Each row below holds a small network's activations on one input, seen along a few directions.
In each table, some parts of the input vary, and every possible input appears once, in random order.
Descriptions start from the smaller parts, as in this example, which fits no table here: one of 6 places along a line, together with either a single point or (one of 2 separate values, together with one of 5 places around a ring) or one of 11 places around a ring.
Shared parts are said once, and a part with two or three values counts as separate values.
In the rows, zero is written as 128.

Other details of the inputs vary at random and push rows far along two fixed directions, the same in every table; ignore that.

A family of inputs:
x1: [121  98 103 182 130  90  96 126 113  94 130  81 130 100]
x2: [125 124 109 159 115 118  83 121 129  79 136  47 119 125]
x3: [115 119 155 110  70 137 126 143 135  87 122 115 101  83]
x4: [145 147 120 152 158 118 121 119  91 175 159 111 155 185]
x5: [139 156 133 116 137 155 143 142 124 166 126 194 117 124]
x6: [124 135  94 139 185  97 108 103 113 150 149 138 160 177]
x7: [117 119 126 156  89 120 113 143 127  96 121 109 108  94]
x8: [130 148 118 138 161 123 139 125 127 166 128 183 138 148]
x9: [125 108 115 140 127 104  96 116 130  76 134  44 128 130]
x10: [128 133  94 122 164 120 106  97 127 153 168 125 154 187]
x11: [143 149 159 126 154 146 145 135 102 180 131 141 137 170]
x12: [115 104 159  95  84 121 135 134 135  84 118 110 111  89]
x13: [134 161 132  96 143 153 126 126 123 163 143 175 120 136]
x14: [130 130 197  66  42 197 217 170 165 137  71 221  86  57]
x15: [134 135 132 121 135 147 165 133 146 168 116 193 138 137]
x16: [125 125  90 138 177 109 120 102 128 158 153 133 165 180]
x17: [116 111 128 127  77 137 116 127 139  97 133  95 113 104]
x18: [123  99 110 157 139  94 106 122 130  80 118  54 142 126]
x19: [144 170 125 129 149 157 142 136 141 161 115 168 123 148]
x20: [143 155 122 136 171 138 148 128 141 163 112 166 138 152]
x21: [119  90 155 106 102 119 149 142 128  90 104 120 120  72]
x22: [120 101 140 105 106 115 116 128 122  91 129  94 114  93]
Description of these inputs: either one of 2 separate values or (one of 4 places along a line, together with one of 5 places around a ring).
Question: Start at x17 and move only the place on the ring of 5, one step at a time. The first step leads to x10. Which rows follow, in order?
Answer: x16, x15, x14

A family of inputs:
x23: [135 147 117 128 137 141 115 123 132 134 138 118 126 146]
x24: [127 120 124 132 146 115 126 128 121 130 126 135 134 120]
x25: [134 123 148 137 107 133 133 145 118 119 115 114 115 102]
x26: [129 133 119 144 148 111 120 127 115 136 132 131 135 136]
x27: [132 139 130 123 127 135 114 129 115 134 141 119 120 132]
x28: [138 139 124 146 134 136 129 134 131 133 120 118 126 134]
x29: [122 127 117 125 121 122 123 120 130 128 140 134 130 133]
x30: [126 119 148 137 109 126 133 144 121 115 114 121 116 103]
x31: [129 127 108 139 158 119 126 122 136 132 122 133 137 138]
x32: [131 136 111 147 149 118 125 124 134 130 123 128 137 142]
x33: [130 117 139 143  96 135 138 143 127 122 118 117 119 106]
x34: [127 137 118 124 142 117 110 118 118 129 145 128 131 139]
x35: [127 122 140 140 110 133 137 141 139 109 105 118 117 109]
x36: [125 118 109 141 144 117 128 122 128 139 132 141 140 134]
x37: [123 135 115 134 129 130 114 119 125 139 147 131 131 148]
x38: [125 128 116 115 149 120 113 117 121 131 143 134 133 132]
x39: [127 139 123 127 130 136 119 123 136 124 130 123 123 138]
x40: [123 113 140 143  98 130 137 141 130 117 116 125 121 108]
x41: [138 166 172  63 130 175 172 140 134 178 117 221 115 131]
x42: [126 121 137 124  90 140 129 134 130 117 130 115 115 109]
x43: [122 122 108 122 138 123 119 113 131 134 145 139 137 137]
x44: [129 118 144  97 136 124 134 117 122 126 137 103 145 152]
x45: [125 137 118 122 133 127 122 121 138 120 128 126 129 134]
x46: [122 114 130 111 115 130 131 126 147 100 115 120 119 103]
x47: [131 101 162 112 116 120 154 132 124 112 110  98 137 123]
x48: [127 128 111 148 138 116 127 124 125 140 135 138 141 141]
Question: Describe the family of inputs behind these rows.
Answer: one of 2 separate values, together with either a single point or (one of 3 separate values, together with one of 4 places along a line)
Question: List by row number the other rows that have the choice among 2 separate values in common with x42.
Answer: x23, x27, x29, x34, x37, x38, x39, x41, x43, x44, x45, x46
Question: Which other rows does x40 become when the choice among 3 separate values takes its other values? List them by row number.
Answer: x30, x35

A family of inputs:
x49: [119 121 121 143  91 128  99 131 128  93 135  94 109 102]
x50: [144 160 159  88 134 165 177 143 133 179 112 206 123 136]
x51: [125 111 144 111 105 130 129 130 133 101 123  97 122 109]
x52: [125 126 112 125 147 113 114 111 122 133 146 119 144 154]
x53: [126 132  99 155 153 116 113 120 130 133 134 128 136 146]
x54: [131 137 110 154 148 121 110 124 124 136 136 115 136 154]
x55: [120 102 168  93  84 130 151 144 137  88 101 122 109  78]
x56: [136 141 112 153 151 121 112 120 120 144 140 118 138 155]
x57: [127 125 110 128 147 118 111 110 123 132 150 109 143 159]
x58: [140 159 147  93 144 162 176 134 143 179 110 218 127 133]
x59: [126 129 106 152 151 117 115 121 120 142 140 133 138 141]
x60: [121 105 122 150 102 112 121 138 129  95 118  98 120  92]
x61: [130 137 114 152 150 122 114 124 113 147 144 121 137 153]
x62: [124 106 169  92  87 137 150 142 136  90 102 114 109  79]
Question: Describe the family of inputs behind these rows.
Answer: either a single point or one of 5 places around a ring or (one of 2 separate values, together with one of 4 places along a line)
Question: Which other rows does x56 become when the choice among 2 separate values takes its other values? List them by row number.
Answer: x58

A family of inputs:
x63: [134 140 119 144 167 130 142 125 114 185 132 185 142 154]
x64: [122 143  93 137 151 130 109 118 125 156 155 167 132 155]
x65: [122 111  94 186 105  99  61 115 111  77 153  29 117 115]
x66: [115 122 122 117 152 107 106 103 115 133 158 124 144 166]
x67: [117 128 137 111 143 127 121 112 134 122 134 116 139 160]
x68: [139 144 110 159 167 118 132 125 118 165 127 152 144 155]
x69: [127 125 141 119 123 142 163 138 141 151 111 198 123 103]
x70: [132 119 154  85 124 134 146 133 134 105 109 126 117 102]
x71: [137 161 131 117 140 168 129 124 137 164 134 157 121 149]
x72: [127 136 127 131 126 130 152 136 139 139 110 169 132 108]
x73: [123 114  97 131 176 101  86 104 106 130 164 102 145 153]
x74: [137 134 134  90 148 152 151 117 139 160 134 145 145 164]
x75: [117  75 143 123  86 101 108 136 127  44 111  44 109  64]
x76: [133 153 149  94 120 169 146 130 128 172 136 193 111 127]
x77: [132 138 130 153 136 141 120 141 122 141 127 120 129 148]
x78: [120 125 109 137 154  94  91  99 116 114 156  86 147 171]
x79: [132 132 169  59 134 166 169 138 146 137 100 172 120 112]
x80: [145 161 124 124 161 145 162 129 145 172 115 205 133 143]
x81: [132 152 165  68 139 145 164 122 140 149 119 178 127 153]
x82: [126 128 102 175 151 110  89 126  98 144 161 107 138 160]
x83: [137 142 128 150 132 127 120 140 113 141 133 125 127 142]
x84: [141 138  75 146 189 101  93  90 113 152 177  87 165 208]
x85: [105  97 108 156 119  72  75 106 113  68 152  30 144 134]
x86: [130 145  77 178 192 118 104 109 133 160 145 139 155 177]
x87: [143 141 152  68 130 153 172 125 136 164 126 172 137 145]
x88: [115  85 178  82  61 126 149 154 136  56  90  90 103  37]
x89: [130 128 151 131 110 132 164 148 128 137  96 157 125  95]
x90: [139 148 152 109  99 158 143 136 137 130 117 143 100 106]
x91: [123  91 178  75  51 137 172 148 141  84  99 104 115  63]
x92: [130 119 127 144 115 123 142 136 141 116 107 144 124  99]
x93: [132 124 113 106 156 126 126 106 117 162 163 138 151 170]
x94: [108 107  77 188 106  84  66 124 120  71 147  45 128 113]
x95: [139 135 141 139 131 133 159 141 132 144 100 156 123 119]
x96: [128 144 124 116 115 144 137 136 142 132 120 166 116 120]
x97: [125 156  70 160 178 129  90 110 133 156 156 136 144 186]
x98: [127 132 130 154 113 120 118 143 109 119 132 104 128 121]
x99: [118 113  95 182 102  97  64 118 110  80 155  32 121 110]
x100: [121 110 159 109  51 144 157 160 157  75  87 128  87  55]
x101: [115  74 163 161  58 124 146 162 142  61  72  71 105  46]
x102: [144 152 173 103 108 163 176 158 133 151 100 179 108 114]
Question: Describe the family of inputs behind these rows.
Answer: one of 5 places along a line, together with either one of 3 separate values or one of 5 places around a ring
Question: Changing only the place on the line of 5 turns x84 into x74. The same change can be made to x102. Which row results?
Answer: x77
Question: Changing only the place on the line of 5 turns x71 into x76. The same change can be made to x86. Which row results?
Answer: x69
Question: Which other rows does x87 become when the choice among 3 separate values takes its other values? List them by row number.
Answer: x75, x78
Question: List by row number the other rows that have the place on the line of 5 in common with x85.
Answer: x72, x88, x89, x91, x94, x98, x99
Question: Start at x97 and move only the place on the line of 5, one step at a time. The first step leads to x100. Which rows follow, in order?
Answer: x96, x94, x64
